Look-ups in named tables: a row name and a column name give one cell, copied from the table.

domoki =
,lef,golumik
rav,1543,5522
sen,2057,2697
gakotot,7623,8096
fuzaful,6114,6324
tol,6861,4066
gufu,5338,2795
sava,5210,6492
lutob,6062,5531

sen, golumik -> 2697
tol, lef -> 6861
gakotot, golumik -> 8096
rav, lef -> 1543
lutob, lef -> 6062
fuzaful, lef -> 6114
gufu, golumik -> 2795
lutob, golumik -> 5531
gufu, lef -> 5338
sen, lef -> 2057
rav, golumik -> 5522
tol, golumik -> 4066
sava, lef -> 5210
sava, golumik -> 6492
fuzaful, golumik -> 6324

gupi
|  | lumabud | gumotu | doteba | puriz | ladov |
|---|---|---|---|---|---|
| zis | 0.21 | -0.50 | 0.03 | -0.51 | 0.10 |
| rin | -0.30 | -0.42 | 0.16 | 0.28 | -0.50 |
| lilira | -0.56 | 0.20 | -0.50 | -0.64 | 0.41 |
| minal | 0.57 | 0.27 | -0.02 | 0.35 | 0.56 |
| rer | 0.45 | -0.41 | -0.44 | 0.35 | -0.31 |
| pef | -0.04 | -0.40 | 0.15 | -0.45 | -0.30 |

minal, doteba => -0.02
zis, puriz => -0.51
rer, gumotu => -0.41
lilira, gumotu => 0.20
rin, gumotu => -0.42
minal, puriz => 0.35
zis, doteba => 0.03
minal, lumabud => 0.57
rin, ladov => -0.50
rin, doteba => 0.16
zis, gumotu => -0.50
pef, gumotu => -0.40
lilira, lumabud => -0.56
rer, doteba => -0.44
pef, puriz => -0.45
rer, lumabud => 0.45

nilan.tsv
	kub	pel	vasela	bavokev	nebusi	ton	lebif	kitod	zis	pif
zotu	50.195	68.012	70.026	61.303	66.752	57.726	58.598	58.198	62.967	57.165
suzafa	78.242	59.883	61.869	65.279	65.169	75.113	76.869	72.908	67.195	75.593
nubige	59.681	71.681	80.869	64.414	77.703	69.003	75.548	66.840	71.190	68.625
fuzado	69.213	54.034	44.740	61.586	52.239	80.351	69.952	78.485	60.927	79.951
kezu	68.048	38.037	9.354	56.875	24.118	76.878	49.840	77.809	45.943	76.395
rovid	73.661	66.731	74.397	66.125	75.781	81.884	86.794	77.852	73.468	81.836

vasela of suzafa = 61.869
nebusi of zotu = 66.752
ton of nubige = 69.003
kub of kezu = 68.048
bavokev of kezu = 56.875
lebif of kezu = 49.840
bavokev of suzafa = 65.279
ton of fuzado = 80.351
kitod of rovid = 77.852

taz.tsv
	bopuza	vugud	dut	nipa	vipig	sus	fud	bifotet	madamo
fenabu	45.8	44.4	-97.1	-70.8	-97.6	41.4	15.3	-89.0	11.1
nudolep	64.1	10.4	27.5	25.8	88.9	26.4	-45.4	39.6	-36.5
supegos	-84.4	50.2	-23.7	15.0	35.9	13.5	-95.1	-78.5	-18.2
seve	-36.3	-11.5	52.9	51.4	78.9	-99.2	-20.0	66.3	-98.4
nudir	-76.2	-21.4	-69.3	-5.3	-15.5	49.6	-93.5	-26.1	-84.9
tanar	-16.7	-25.2	-24.6	-19.1	-59.6	29.8	55.1	-84.0	18.3

seve, dut: 52.9
nudolep, fud: -45.4
tanar, vugud: -25.2
tanar, fud: 55.1
tanar, sus: 29.8
tanar, nipa: -19.1
supegos, fud: -95.1
nudir, dut: -69.3
tanar, dut: -24.6
fenabu, dut: -97.1
nudir, sus: 49.6
fenabu, vipig: -97.6
nudir, vipig: -15.5
nudir, bopuza: -76.2
Which row has the largest dut? seve

deduz =
	savate	ziko
zililo	-59.648	-40.012
fovas	83.767	-8.828
vozure	81.752	-88.852

What is the savate of zililo in deduz?
-59.648
What is the ziko of zililo in deduz?
-40.012
What is the ziko of fovas in deduz?
-8.828
What is the savate of vozure in deduz?
81.752
What is the ziko of vozure in deduz?
-88.852
What is the savate of fovas in deduz?
83.767

Table lavore
        pib  zemon   tep  delid   mem   sas
sel    0.70   4.59  2.95   9.59  6.23  1.28
gad    4.27   1.82  5.33   9.37  4.90  2.73
derus  4.63   3.41  8.47   5.27  6.37  1.74
tuzo   2.75   3.03  5.91   8.16  3.04  5.38

zemon of gad is 1.82
delid of sel is 9.59
sas of tuzo is 5.38
pib of sel is 0.70
sas of gad is 2.73
delid of derus is 5.27
sas of derus is 1.74
mem of tuzo is 3.04
mem of gad is 4.90
zemon of tuzo is 3.03
sas of sel is 1.28
tep of tuzo is 5.91
tep of derus is 8.47
pib of derus is 4.63
pib of tuzo is 2.75
tep of gad is 5.33
delid of gad is 9.37

mep
         museta  datog  bofizot  posig  ziv  memaf  zuduvuv  vef  kegenab
lizos       -45    -45       49     20  -10    -20       38   27       19
bituni       30     34       14     15   26     30       14   18       10
lubivid      29     27        9     19   21     21       14   14       23
sig          23     24       20     13   20     23       16   17        9
bom          -3     10       24     16   22      6        5   21       32
pab          64     67       -1     19   18     54       18   13        7
gabira       54     49        2     23    5     42       27   13        9
nama         73     70       -3     19   16     61       25   12       -4
kam          87     78       -5     10   42     68       13   11      -19
nakim       -80    -79       62     12   16    -53       15   30       33

What is the vef of sig in mep? 17
What is the memaf of gabira in mep? 42
What is the museta of kam in mep? 87
What is the datog of bom in mep? 10
What is the posig of nakim in mep? 12
What is the museta of pab in mep? 64
What is the datog of bituni in mep? 34
What is the zuduvuv of bituni in mep? 14
What is the kegenab of nakim in mep? 33
What is the ziv of gabira in mep? 5
What is the vef of kam in mep? 11
What is the bofizot of bituni in mep? 14
What is the bofizot of lizos in mep? 49
What is the posig of bituni in mep? 15
What is the bofizot of gabira in mep? 2
What is the kegenab of lubivid in mep? 23
What is the posig of pab in mep? 19
What is the memaf of lizos in mep? -20
Row with the largest bofizot: nakim

badoto:
columns: zipati, laf, pomalur, pegavos, gel, tud
zuzi: [378, 260, 772, 357, 142, 356]
dufedi: [366, 274, 750, 349, 166, 374]
bemev: [373, 267, 761, 355, 153, 363]
solodar: [403, 191, 795, 338, 55, 312]
dusokor: [391, 219, 798, 352, 85, 334]
bikara: [370, 271, 754, 352, 160, 369]
nad: [382, 250, 786, 357, 126, 349]
zuz: [399, 198, 799, 343, 62, 319]
zed: [396, 207, 800, 348, 72, 327]
mugipal: [386, 235, 794, 356, 104, 342]

solodar, pegavos: 338
zed, pomalur: 800
dusokor, gel: 85
zed, gel: 72
nad, pomalur: 786
mugipal, pomalur: 794
zuz, pomalur: 799
solodar, zipati: 403

nuv.csv
,gafa,luk,zir
vimu,-7375,8230,-6630
bom,-4179,632,1455
sur,7694,-6770,-1687
gok,269,5979,-8306
gik,4196,2371,-2470

What is the gafa of gok in nuv?
269
What is the zir of gik in nuv?
-2470
What is the gafa of bom in nuv?
-4179
What is the luk of bom in nuv?
632
What is the zir of bom in nuv?
1455
What is the luk of sur in nuv?
-6770
What is the luk of gok in nuv?
5979
What is the gafa of sur in nuv?
7694
What is the zir of gok in nuv?
-8306
What is the luk of vimu in nuv?
8230
What is the zir of vimu in nuv?
-6630

kazaz.csv
,nefo,dos,muvage,gobegob,davefal,fodo,rer
naz,181,158,163,190,245,208,198
damege,140,133,255,174,122,145,155
tik,217,202,72,191,159,133,200
lev,213,135,200,180,233,110,149
bur,69,163,84,90,216,132,146
lebeket,184,110,75,136,139,168,120
pom,179,61,133,173,148,149,221

What is the gobegob of bur in kazaz? 90
What is the fodo of naz in kazaz? 208
What is the nefo of bur in kazaz? 69
What is the nefo of lebeket in kazaz? 184
What is the davefal of damege in kazaz? 122
What is the fodo of damege in kazaz? 145
What is the muvage of lebeket in kazaz? 75
What is the gobegob of naz in kazaz? 190
What is the gobegob of damege in kazaz? 174
What is the davefal of bur in kazaz? 216
What is the dos of pom in kazaz? 61
What is the dos of bur in kazaz? 163
What is the rer of pom in kazaz? 221
What is the davefal of lev in kazaz? 233
What is the dos of tik in kazaz? 202
What is the rer of lebeket in kazaz? 120
What is the gobegob of tik in kazaz? 191
Which row has the largest dos? tik

fenum =
,zovuvig,lufabu,zase,pak,kizo
tomerob,8434,6324,3442,6601,7272
veb,3834,5950,3429,5569,2840
bufuto,5758,4962,6944,4525,4584
futo,6792,6482,7093,6583,5829
litar,7707,4710,6619,3256,4688
vem,2357,5742,3489,3822,6963
rozigir,3180,3630,5633,3916,7124
leko,5211,6945,8037,4062,5310
buba,5397,691,7182,5376,5375
posife,5740,4275,2480,2529,2917
gizo,5377,5322,2813,4295,3525

What is the pak of veb in fenum?
5569
What is the lufabu of buba in fenum?
691
What is the kizo of vem in fenum?
6963
What is the zase of veb in fenum?
3429
What is the zase of buba in fenum?
7182
What is the kizo of posife in fenum?
2917
What is the lufabu of tomerob in fenum?
6324
What is the pak of buba in fenum?
5376
What is the kizo of leko in fenum?
5310
What is the zase of litar in fenum?
6619
What is the lufabu of bufuto in fenum?
4962
What is the zovuvig of rozigir in fenum?
3180
What is the kizo of bufuto in fenum?
4584
What is the zovuvig of vem in fenum?
2357
What is the pak of futo in fenum?
6583

